Each row has a name. After each piece below comes the name of the row it's from, unless a question asks for something else. Each question is about the rows just above it. Places in a row count from 1.

[-25  25   5   1   3   3 -27   2  -7   8 -10   0 -10  -8  30 -38  27  10
 -14]  R
[  5   8  -3  23  -2 -25  25   2   1   3   3 -27   2 -13  -3  11   3  -3
  22]  S
[  7  10  17   3  -6  -1   4 -13  -9  -5  14  13 -22  -1  -5 -18 -20  -8
  20]  U
[  16    3  -86   22    4  -81   33   -5   20  -10  -51  -62  -52  -25
  -87  -41   -3   50 -120]  E
tags:
[3] -> K775
[6] -> K746
[5] -> K897
[17] -> K619
[16] -> K465
Look up the entry of S at place 1 in the table:
K897
What is the next entry after [17  3]?
[-6]
What is the next entry after [-25  25   2   1   3   3 -27   2]?
[-13]
Changed R: [-25  25   5   1   3   3 -27   2  -7   8 -10   0 -10  -8  30 -38  26  10
 -14]. Place and old value:
17, [27]
The next entry after [  3   3 -27   2  -7]:
[8]
Changed U: [  7  10  17   3  -6  -1   4 -13  -9  -4  14  13 -22  -1  -5 -18 -20  -8
  20]. Place and old value:
10, [-5]
[25  2  1] begins in row and place
S, 7

[ 55  71  79  66 116  69 101 -45  53  59  57  44  23  23 -62   3  30 -91
  31  72  33  61  42  12  55 -16] : N
[ 55  71  79  66 116  69 101 -45  53  59  57  44  23  23 -62   3  30 -91
  31  72  33  61  42  39  49  54] : F
[-51 -42 -16  12 -63 -37 -43  20 -28 -31 -28 -19  42 -12  34  15  35  38
  53 -27  41 -31 -23   5  20 -22] : Q
[ 70   9  -7 -31  44   3  12   1  33  25  36  32 -66  31 -12 -54  25 -83
   3  68  11  64  40  31  33  46] : X
[ 70   9  -7 -31  44   3  12   1  33  25  36  32 -66  31 -12 -54 -48 -16
 -58 -13 -77   0  41   2 -40  39] : P
[ 70   9  -7 -31  44   3  12   1  33  25  36  32 -66  31 -12 -54 -48 -16
 -58 -13 -77   0  41   2 -40  61] : D
Table of tags by key:
[-59] -> K312
[-58] -> K380
[31] -> K801
[2] -> K453
[-57] -> K847
[30] -> K835
Look up the entry of P at place 19 in the table:
K380
which: [ 55  71  79  66 116  69 101 -45  53  59  57  44  23  23 -62   3  30 -91
  31  72  33  61  42  12  55 -16]
N
The next entry after [ 31 -12 -54  25 -83   3  68]:
[11]
which: [ 70   9  -7 -31  44   3  12   1  33  25  36  32 -66  31 -12 -54  25 -83
   3  68  11  64  40  31  33  46]
X
Where do [ 55  71  79  66 116  69 101 -45  53  59  57  44  23  23 -62   3  30 -91
  31  72  33  61  42  39  49  54] appear?
F
which: [-51 -42 -16  12 -63 -37 -43  20 -28 -31 -28 -19  42 -12  34  15  35  38
  53 -27  41 -31 -23   5  20 -22]
Q
One entry of X was changed: [ 70  10  -7 -31  44   3  12   1  33  25  36  32 -66  31 -12 -54  25 -83
   3  68  11  64  40  31  33  46]. Where, and from what?
2, [9]

[ -9  92  -6   1  -6  -1  -7  -6  27  11   1   1  -3  40 -11 -55   2 -13
 -18  83  -5 -12 -20 -13  90  -3 -16   0  11   2  12  -2 -17  -6  14  39
   5  -6 -23   6  23   0  -6  10  -5  10   5 -13  -5   8] : T
[ -2 105 -20  -1 -20   0 -12  -5  67   0   1  -8  16  17 -15 -35   5 -17
  23  -7 -56  14 -19  -9  78   2 -16   9   7   2   2  25 -16  -6  26  19
  29  -6  -4   8  48  25  -2   4   3   4   3   2   5  -7] : H
[  4 -66  13   2  13  -8   8 -13 -24 -12   2   1 -25 -33  -4 -63  -4   6
   3   4   8 -52  20   3  15  -1  -8  -8  -7 -14 -12 -35   6  11   7  37
  38  11  -7  -2  -3 -13 -17   1   3 -25  50  29   3  -6] : V
[-10   6  -9   1  -9   4 -16   0 -13  16  -4  -7  45  12  11  21  -8   3
   8  -3 -42  41 -16  -7   9  -8  -1  -3  13  22  24  -9 -21 -11  -6  21
 -23 -11 -37  14  -7 -14   0   7  -7  -2 -46 -19   4   2] : G
[  4 -46  -2  -4  -2   7  35   7  43   8 -21  14 -12   6 -14  48  -6 -13
 -18  -5  83 -35   0 -25 -32  -6  -1  10   2   2  -6 -33   1   7   3  22
  24   7  60   6 -58  30  -4   4  -2   0  48   6  -6   2] : L
[ 11  37   7  -6   7  -3   5  -4 -29   7  -3   3 -20 -22  18 -53  -2  34
  -4  20  10  10  31   5 -56  -1  22 -15   4   0   5 -47  10  12  -3   8
 -42  12 -25 -13  29  50  -2  -7  -3   3 -17   1   7 -13] : A
Give the next entry after [-13 -18  -5  83].
[-35]
key -> tag
[3] -> K784
[-24] -> K276
[49] -> K912
[-25] -> K750
[48] -> K184
Look up the entry of L at place 24 in the table:
K750
The row with [  4 -66  13   2  13  -8   8 -13 -24 -12   2   1 -25 -33  -4 -63  -4   6
   3   4   8 -52  20   3  15  -1  -8  -8  -7 -14 -12 -35   6  11   7  37
  38  11  -7  -2  -3 -13 -17   1   3 -25  50  29   3  -6] is
V
[-25 -13  29  50  -2  -7  -3   3 -17   1] begins in row and place
A, 39

[-34  16  44   1  93 -27  73]  B
[ -63  -42  -11  -43 -117   -5   -9]  C
[ 60 -21  82 -69  -6   4   9]  Z
[ 42  33 -54  97  26 -21 -33]  Y
[-34  32 -34  -6 -24 -12 127]  W
[-91  12  49 -57   0 -34  34]  J
[ 79 -34  30 -63 -44  59  16]  M
What is the next entry after [-34  30]?
[-63]
Where does [-63 -42] start? Give its row and place.
C, 1
One entry of C was changed: [ -63  -43  -11  -43 -117   -5   -9]. Where, and from what?
2, [-42]
Give the next entry after [-63 -44].
[59]
One entry of Z was changed: [ 60 -21  82 -69  -7   4   9]. Where, and from what?
5, [-6]

